cols: C G U T Y J W P R
rasas: [100 128 147 137 129  75 183 100 151]
lod: [100 128 100 128 128  99 128 100 128]
rap: [148 128 148 148 108  75  75 148 128]
places rap: [128]  1 8
places lod: [100]  0 2 7
places rap: [148]  0 2 3 7
col: [75 99]  J
places rasas: [183]  6
col: [137 128]  T
[100 128 100 128 128  99 128 100 128]  lod

cols: H E F M X K Z
Mutov: [114  99 143 153  71 139 151]
borak: [231 149  98 104  28 156 175]
gava: [231 149 108 104  28  72  71]
nagog: [ 69 138 143  71 139 134  99]
vude: [114 101 143 152  71 140 150]
col: [143  98]  F
size: [114  99 143 153]  4
col: [ 99 149 149]  E
size: [ 69 138 143]  3
common vude gava:   [71]
size: [114 101 143]  3
common gava vude:   [71]

cols: pozap Sib til roke nopa som Pedav zoze rudiv fiso
Kozu: [148  62 126 193  71 104  81 187  96 187]
ronem: [ 82  19 126 160 200 147 103  98  99 107]
gimer: [190  51 134 179 236 152 128 184 124  51]
tivaz: [129 221 130 105  69 170 186 110 140 225]
bel: [147 167 134 142 194 152 132 125 102  33]
patad: [146 153 140 185 100  91 130  91 185 181]
roduz: [152 221 130 105  69 170 186 110 122 186]
places patad: [185]  3 8
size: [147 167 134 142 194 152 132 125 102  33]  10
places gimer: [51]  1 9
col: [ 99 124 140 102 185 122]  rudiv
col: [ 96  99 124]  rudiv
col: [ 51 221]  Sib
common bel roduz:   [152]

cols: L B V A Q S D N
nok: [ 95 140 174 205  79  88  88 147]
notu: [ 95  81 174 205  79  88 146 147]
Gobam: [124 112 136 205 143 149 147 147]
Zoko: [143  78 148 118  79 129 114 111]
common notu Zoko:   [79]
common Zoko notu:   [79]
size: [143  78 148 118  79 129]  6
common Gobam Zoko:   [143]
col: [ 88 149 129]  S
size: [143  78 148 118  79 129 114 111]  8
[ 95 140 174 205  79  88  88 147]  nok

cols: Bal sovop Givi mame
Tizu: [136  92 136 136]
Vedo: [135 215 123  66]
mevam: [164 217 136 111]
gemag: [ 97  90 122  91]
Febuz: [122 112 174 135]
places Tizu: [136]  0 2 3
common Tizu mevam:   [136]
common gemag Febuz:   [122]

cols: dev pek lur lini Fol deno lakuv
muk: [ 93 165  84 131 131 130 146]
Taz: [ 93  93 107 147 107 123 138]
namal: [ 40 195  69 226  94  68 138]
mev: [123 129 122 115  68 137 125]
vozi: [169 112 167  70 160 168 126]
bupir: [106 169 157 137 185 131 114]
zus: [110 134 123 136 182 132 126]
banup: [181 127 131 126 131 127 127]
zisiz: [ 93  93 107 147 141 144 128]
lanub: [157  94 161  92 150 157 125]
col: [157 123 131]  lur
places banup: [127]  1 5 6

cols: sutet Mibo tadev nid
zosi: [146  77  38  94]
Sibal: [120 182 183  25]
daza: [134  74 183  46]
Peve: [153 181 201  26]
col: [ 38 183]  tadev
common Sibal daza:   [183]
col: [182  74 181]  Mibo

cols: nasok romib pilo nugef sir luf falu mupo
sed: [130 118 147 123  79 130 147 147]
gab: [106  67  70 116 105 146 100  90]
bosud: [ 98  91  65 119  97 137 150 118]
Supe: [110 102 141 127 122 148 104  81]
tup: [123 118 172 123  79 130 190 126]
torug: [146  69 164 126  81 121 148 155]
size: [123 118 172]  3
common gab torug:   [146]
size: [146  69 164]  3
size: [ 98  91  65 119  97 137 150 118]  8
col: [147 100]  falu
places sed: [147]  2 6 7

cols: Nor purav tiz Lonal rumoz Zesi Demup
Tulo: [ 38  97  97 169  42  62 168]
Pusab: [198 162 211 157 198 157  63]
Fizov: [219  99 209 171 212 165  57]
nere: [206 176 214 182 178 133  99]
bem: [210 183 181  79  46  84 114]
col: [ 99 114]  Demup
places Pusab: [63]  6
size: [219  99 209 171 212 165  57]  7

cols: fem dekof luk dat
fir: [107 220  73 138]
gelug: [ 93 188 209 153]
Zagev: [ 25 120 148 162]
Pelil: [ 25 120  23 113]
gopi: [132 170 228 141]
bisi: [ 66 171 131 157]
noko: [ 46  98 190 157]
col: [107  93  25  25 132  66]  fem
places gopi: [170]  1

cols: luza Toriv pon pobe guli Kogog biza Febim fop noves
Nuda: [ 67 171  67 109  50  67 152  67  67 180]
Zegog: [160 145 163  89 124 107 115  81 129 121]
rafi: [173 169 165  70 119 110 107  80 120 125]
seb: [122 145 143 115  98 142 135  74 119 155]
size: [160 145 163  89 124 107 115  81 129 121]  10
col: [110 142]  Kogog
places Nuda: [67]  0 2 5 7 8

cols: tufip Foti mesud duf Mel nuga bita
keze: [102  48  94  81 207 217  72]
Gunul: [ 49 114  79 202 203 191  75]
zuku: [186 172  86 210  48 188 105]
Guda: [186 201  86 210  48 188 191]
livad: [ 48 118  47 159 198 217  72]
lep: [102 169  94  81 207  68  47]
common Gunul Guda:   [191]
common zuku livad:   [48]
col: [202 210 210]  duf
common livad Guda:   [48]

cols: Nus Gal lutu tonet
Fopi: [230 212 212 212]
Beda: [ 49  49 197  49]
pudam: [211 105 229 230]
places Beda: [49]  0 1 3
places Fopi: [212]  1 2 3
common pudam Fopi:   [230]
[230 212 212 212]  Fopi
col: [ 49 230]  tonet
size: [49 49]  2

cols: bodo Giped Num dun Zez Fefi
Sul: [195 195 188 195 195 195]
mit: [194 152 188 238 187 194]
rapof: [135 196 188  73 105 138]
common mit rapof:   [188]
places rapof: [196]  1
places Sul: [195]  0 1 3 4 5
common Sul rapof:   [188]
places mit: [238]  3
col: [194 138]  Fefi

cols: dibeb datu paz Sezu Raf fubi favu dunuf Zarud
gutam: [229 138 123  86 126 157 168 111  87]
kam: [171 134 123  86 133 175 112 132 100]
pep: [230 150 124  93 117 159 168 119 136]
zure: [182 150 154 105 159 120 112 104 109]
bipa: [169  86 127  87 159 125 155  96 106]
Mafi: [190 136 136  96 112 175 121 130  87]
Sab: [230 150 124  93 117 159 168 119  93]
zefi: [230 149 149 117 112 156 153 121 107]
lodot: [115 134 142 120 114 122 120 132 135]
tukef: [115 144 124 120 132 120 148  98 135]
vin: [200 144 136  86 124 157 112 132  89]
vimi: [198 150 154 115 121 149 128 124 136]
col: [134 150 150  86 136 150 149 134 144 144 150]  datu
col: [112 155 121 168 153 120 148 112]  favu
common tukef pep:   [124]

cols: zek pivuz zetef Fafif tumep gul Dudu tari pegom
pegit: [150 163  66  92 109 194 148 136 139]
lem: [119 163  66  92 138 194 148 136 144]
Sama: [127  80  91 141 189  90 138 103 163]
Zifol: [139  72  74 150 148 189  33  99  73]
teza: [116  26 120 143  70  87 123 133 112]
kevem: [108 163  66  92 114 194 148 133 112]
zes: [118 120 219  81 131 139  79 134 110]
common Sama pegit:   [163]
size: [139  72  74 150 148 189]  6
col: [189 148]  tumep
common Zifol Sama:   [189]
common lem Zifol:   [148]
col: [144 163  73 112]  pegom
common zes Zifol:   [139]

cols: pemu zore kito tid Tes tupap nuren Doz
zuzu: [ 98 146 143  99 117 115 111 121]
Rago: [141 182  54  90  84 196  67 196]
bub: [117 129  90 100 128 140 142 100]
Diza: [147  96 181 147 169  81 144  80]
vel: [114 116 131 119 128 158 126 115]
guko: [ 71 149 114  98 144 130  45 140]
nidiz: [161  97 145 149 123  74 155 130]
Gefu: [181 151 122 132 102 151 145 166]
guke: [172  95 181 163 126 127 191 128]
size: [ 98 146]  2
places Gefu: [151]  1 5
col: [ 90 100 147 119  98 149 132 163]  tid
places Diza: [96]  1
places Diza: [144]  6
col: [144 123]  Tes

cols: retis ged fase tuma Tozo
bapud: [216 157 216 157 165]
Tig: [128 216 128  85 136]
teguz: [158 158 153 158 153]
places teguz: [158]  0 1 3
places bapud: [216]  0 2
common bapud Tig:   [216]
places bapud: [157]  1 3
size: [128 216 128  85 136]  5
size: [128]  1
places bapud: [165]  4

cols: zapa Fevo Dozaf Ver fivu Pamob vov
Dipe: [ 68 190 190 182 125 156 154]
mula: [ 81 162 154  37 187  36  91]
dazip: [155 162 154 157 171  91 164]
par: [ 81 162 154  92 187  78 155]
common Dipe par:   [154]
size: [ 81 162 154]  3
common Dipe dazip:   [154]
col: [164 155]  vov
common par Dipe:   [154]

cols: gika feg Mak pozod
Pidak: [146 155 184 146]
Beb: [211  82 148  52]
Muf: [146 104 151 153]
dinek: [151 117 166  57]
Mabo: [146 155 151 153]
fil: [ 75 121  98  83]
col: [153  57 153  83]  pozod
size: [146 155 151 153]  4

cols: siba vatur Luvar Bovov Ludu
ful: [214  60  65  72  64]
pipuf: [ 70 198 204 205  33]
Sipu: [ 70 198  33 205  33]
ren: [75 74 64 70 65]
common pipuf ren:   [70]
common Sipu ren:   [70]
size: [ 70 198 204 205]  4
common ren pipuf:   [70]

cols: ves Zomo kopab vuful
Lof: [166 103 194 125]
zap: [166 103 194  98]
Disog: [ 22 180 130  98]
fid: [182  91 189  99]
Takam: [ 99  62 153 226]
femu: [218  99 220 125]
common Takam fid:   [99]
size: [166 103 194]  3
common fid femu:   [99]
size: [ 22 180 130  98]  4

cols: bos pota Tivi dised fos
Vala: [ 60 158 159 130  69]
leli: [ 72 170  84  84  59]
sepam: [ 92 169  86  61  49]
Zozug: [ 44 205 193 235 135]
Risa: [150 128 175 200  92]
nufe: [ 90  61  60 140  58]
savak: [133 142 168 158  98]
col: [ 59  49 135]  fos
places nufe: [58]  4
common nufe sepam:   [61]
common Vala savak:   [158]
places leli: [59]  4

cols: zuluf gulil navi nase Big suz mab
raro: [125 137 128 128 162 133 149]
Mepa: [109 137 128 128 162 133 149]
Votoz: [195 128 231  71  22 147 117]
col: [109 195]  zuluf
col: [133 147]  suz
col: [125 109]  zuluf
col: [137 128]  gulil

cols: ges med gef riveg Mida bet
rala: [80 74 78 95 93 78]
muti: [ 98 218  86 211 183  80]
Bol: [ 78  60  60  80  87 217]
luv: [101 100  59 119 108 226]
lak: [ 86  79  71 103  95 231]
giz: [192 219  97 209 183 210]
Zipo: [197 211  90 211 179  63]
Fad: [116 124 206  99 128  66]
bati: [124  98  78  98 117  93]
ril: [120 131 205 135 131  63]
Gizi: [ 86  95 199  73 112 111]
col: [ 80 217 226 231 210  63]  bet
common bati muti:   [98]
size: [192 219  97]  3
col: [63 66 93]  bet
common muti Zipo:   [211]
size: [192 219  97 209]  4
places rala: [74]  1

cols: subag kezuf tater zivug Karu piv godir
sar: [122 142 140  64 166 127 127]
Vif: [159  98 109 110  78 118 124]
pum: [ 79 133 163  79 100  41  79]
noku: [ 99  99 135 151 151  99 151]
zesib: [ 55 167 170  94 159  74  93]
Siro: [109 145 109 109 128 120 135]
keso: [116  99 163 120 108  41  79]
col: [99 55]  subag
places Siro: [109]  0 2 3
places pum: [79]  0 3 6
places noku: [99]  0 1 5
common noku keso:   [99]

cols: veme Folop Bek tatiz
nazem: [202 137  81 161]
Lut: [202 193 163  84]
Bam: [202 193  81  44]
Nek: [202 162 193  82]
barom: [162 162 162  95]
[202 137  81 161]  nazem
places barom: [162]  0 1 2
col: [ 81 163]  Bek
common barom Nek:   [162]
common Nek barom:   [162]
places Nek: [82]  3
size: [162 162 162]  3

cols: geba suv gibo Dofa
Talek: [167 155  92 154]
suk: [178 202 100 106]
paman: [ 93 117 165  87]
Sapa: [ 40 108 108 153]
fuf: [153 199 154 153]
Mukef: [ 92 168 134  91]
renu: [205 191  41  93]
size: [ 92 168 134]  3
places Sapa: [153]  3
common fuf Sapa:   [153]
common Talek fuf:   [154]
col: [167 178  93  40 153]  geba
common renu paman:   [93]

cols: Kalap zof Dosu gam Buzus
Fet: [ 67  48  79  71 166]
kode: [ 86 147  29  95 190]
desa: [120  64 196 165 100]
dubol: [209 101  87 149 182]
ker: [ 89 195 165  94  65]
nar: [101  48  79  71 166]
col: [ 95 165]  gam
common dubol nar:   [101]
col: [67 86]  Kalap
col: [209  89 101]  Kalap
size: [ 89 195]  2
col: [166 190 100 182]  Buzus

cols: Lugen Lisuz Ridu tufib Lorug gasa Nem
dut: [ 98 155 149 117 111 112  42]
bufa: [ 99 206  70 140 116  71 139]
balob: [111  84  62  77  59 196  92]
col: [117 140]  tufib
common dut balob:   [111]
[ 99 206  70 140 116  71 139]  bufa
common balob dut:   [111]

cols: lev Levu Kuvi vuziv zofu zov nez Kivoz pumem
mamum: [105  39 170 167 148 156 129 148  91]
femuf: [113  75 150 183  76 127 116 128  75]
bize: [104  37  75 174 148 150 128 148  88]
common bize mamum:   [148]
places bize: [148]  4 7

cols: minad kul Lale Fege fep pafo bida fimu movi
Duto: [129  90 137 128  97 117 125 116 135]
nidi: [117 128 105 125 110 127 131 130 135]
tekab: [130 119 117 133 126 128 125 129 135]
Kag: [117 173 117 173 117 173  23 117 117]
size: [130 119 117 133 126 128 125 129 135]  9
places Kag: [117]  0 2 4 7 8
places nidi: [131]  6
col: [128 125]  Fege
col: [117 130]  minad

cols: diluv vumu bar kodo bomo Defig Mis Nuseg Mudad zup
Rom: [177  42 132  65 203 149 146 222 174 235]
rulo: [177  38 132  65 203 149 146 163 174 235]
kepa: [114  31 186 210  35 151 188 121 134  67]
fef: [ 62  42 131 170 177  84  67 208 173 194]
Rokeg: [189 118 177  89 164 208  95 171 105 155]
butom: [177  38 132  65 203 149 146 222 174 235]
col: [121 208]  Nuseg
col: [ 62 189 177]  diluv

cols: runu Dakel vodam zedo ruras
meda: [161 197 138 205 198]
vafub: [118 155 212 122 160]
tafa: [121 179 179 179 179]
dafig: [118 155 198  84 164]
fusop: [121 124 170 147 160]
size: [118]  1
places tafa: [179]  1 2 3 4
col: [179 198 170]  vodam
common meda dafig:   [198]
col: [122 179  84 147]  zedo
common fusop vafub:   [160]

cols: munin mifi Vub Kevav kego lunil fofek sig ferub rika
Gabi: [111 154 146 150 179 146 112 121 151 147]
keme: [112 205 192 215  68  80  75  46 100 169]
tek: [144  99  90  95 132 147 170 131  69 170]
bino: [134  93  86 192 156 159 163 164  76  81]
pag: [114 126 120 131 121 144 133 103 119  99]
semu: [129 150 142 161  83 164 146  75 140 109]
Zozi: [131  95 136  79 180  73 115 199 132 181]
puso: [ 71 153 141 155 144 104  78  92 145 119]
size: [134  93  86 192 156]  5
common keme bino:   [192]
col: [151 100  69  76 119 140 132]  ferub
places tek: [99]  1
col: [170  81  99 109]  rika

cols: razu turat tez Nev Gevi Lebam pupen
rotol: [167  79 190  56  61 190  50]
vori: [194 149 147  92 191  79 182]
pape: [150 111 132 102 191 114 171]
Mav: [ 87 188 143 197 156  82  78]
komo: [ 66  83 178 179 178 113 107]
gon: [184 104  93  89 102 144  97]
buzi: [ 82 186 160 196 173  63  97]
doba: [ 39 147 201  97 103 178 132]
razov: [ 94 184 127 184 138 191 101]
meted: [167  79  59  56  61 188  50]
size: [39]  1
col: [186 147 184  79]  turat
common buzi Mav:   [82]
common vori razov:   [191]
places razov: [94]  0

cols: kud tebim pona dito kuge
vus: [113 151 223 156 163]
nifug: [117 123 162 169 187]
siv: [124 128 212 157 132]
Bolu: [104 142 222 160 146]
Nura: [104 167 235 162 132]
Didop: [131 117 205 162 174]
vunap: [101 145 226 164 155]
size: [113 151]  2
common Nura nifug:   [162]
size: [124 128 212 157 132]  5
col: [235 205 226]  pona

cols: Zazo sinak Las sot zenub nudaf gek Sapar Gimu Sebe
fivok: [ 83 134  98 119 102  84  65  93  79 187]
kab: [ 95 235 142 178 106 103 105  74  79 141]
luni: [ 83 134  98 119 102 151  65  93  79 187]
lis: [228 135 135 104 104 135 110 104 135 135]
zefeb: [182 151 183  74 195  94 110 104  95 135]
common kab fivok:   [79]
places lis: [104]  3 4 7
places fivok: [79]  8

cols: nagi godim Zul pap
per: [115 143 134 179]
konu: [ 99 130 178 153]
Nes: [139 168 191 182]
fusu: [ 93 124  95 223]
guv: [ 99 228 139 174]
Geko: [51 92 82 51]
bozu: [123 108 123 123]
los: [ 81 179  88 118]
col: [ 51 123  81]  nagi
places Geko: [82]  2
size: [123 108 123]  3
common per los:   [179]
col: [143 130 168]  godim
places bozu: [123]  0 2 3

cols: botud soli puz Lam Ziga Bevem
Zotaz: [152  77 114 142 132 120]
fenov: [162  49 126 103 103 103]
Rutan: [ 83 233 104 140 188 113]
pugi: [141 103 105 148 151 115]
rugim: [126 103 127 148 151 115]
[162  49 126 103 103 103]  fenov
size: [126 103 127 148 151 115]  6
size: [ 83 233 104]  3
size: [162  49 126]  3
places fenov: [103]  3 4 5
col: [142 103 140 148]  Lam
col: [ 77  49 233 103]  soli

cols: Gik gesed Rubul Nakeb zedu Vab
dulak: [122 172 124  68 209 112]
zan: [196 196 121 121 196 121]
Butak: [107 110 123 171  68 190]
common dulak Butak:   [68]
places zan: [121]  2 3 5

cols: vadut kivug Tili Vef Gutut vodel
falem: [100 155 120 119 171 175]
lapus: [154  47 154 154  47 154]
Niz: [168 177 128 121 116 124]
vidov: [165 175 108 121 129 176]
famim: [171 163 186  86 120 102]
Biti: [114 112 204  64 185 120]
Lanak: [125 128  46 188  89 175]
leg: [110 115 118 106 178 191]
Lok: [136 145  88 137 135 189]
places lapus: [154]  0 2 3 5
size: [168 177 128 121 116 124]  6

cols: Vobu ririf Gav Betud mifam
zor: [ 68 178 131 114 136]
kinip: [ 68 178 139 224  52]
kov: [127 130 127 131 125]
Tov: [117 120 134 107 134]
places Tov: [134]  2 4
size: [ 68 178 139 224]  4
col: [114 224 131]  Betud

cols: lemit fav pivi mas sezup muba lizaf Kol rur
zabe: [ 93 210 113 121 184 137  83 211 105]
Zuta: [143 129 117  74 127 133 175 141 159]
Zuvag: [133 203 137 130 101  93 128 158 113]
Vuda: [162 152 134  81  90  94 134 196 110]
col: [117 137 134]  pivi
common Zuvag Zuta:   [133]
col: [105 159]  rur
size: [143 129 117  74 127 133 175 141 159]  9
[133 203 137 130 101  93 128 158 113]  Zuvag

cols: zapu dorak Zefup zemu dele musi vezed
pup: [122 169 196 158 121  82  83]
kes: [ 47  99  62 169 121 216 193]
tudes: [185 157 179 131 149  64  77]
gidil: [ 96  73  85 152 150 154  94]
ruf: [168 178 165 109 114 174 163]
Ralak: [164 173 167  99 106 154 143]
common Ralak gidil:   [154]
col: [77 94]  vezed
col: [150 114 106]  dele
col: [216  64]  musi
[168 178 165 109 114 174 163]  ruf

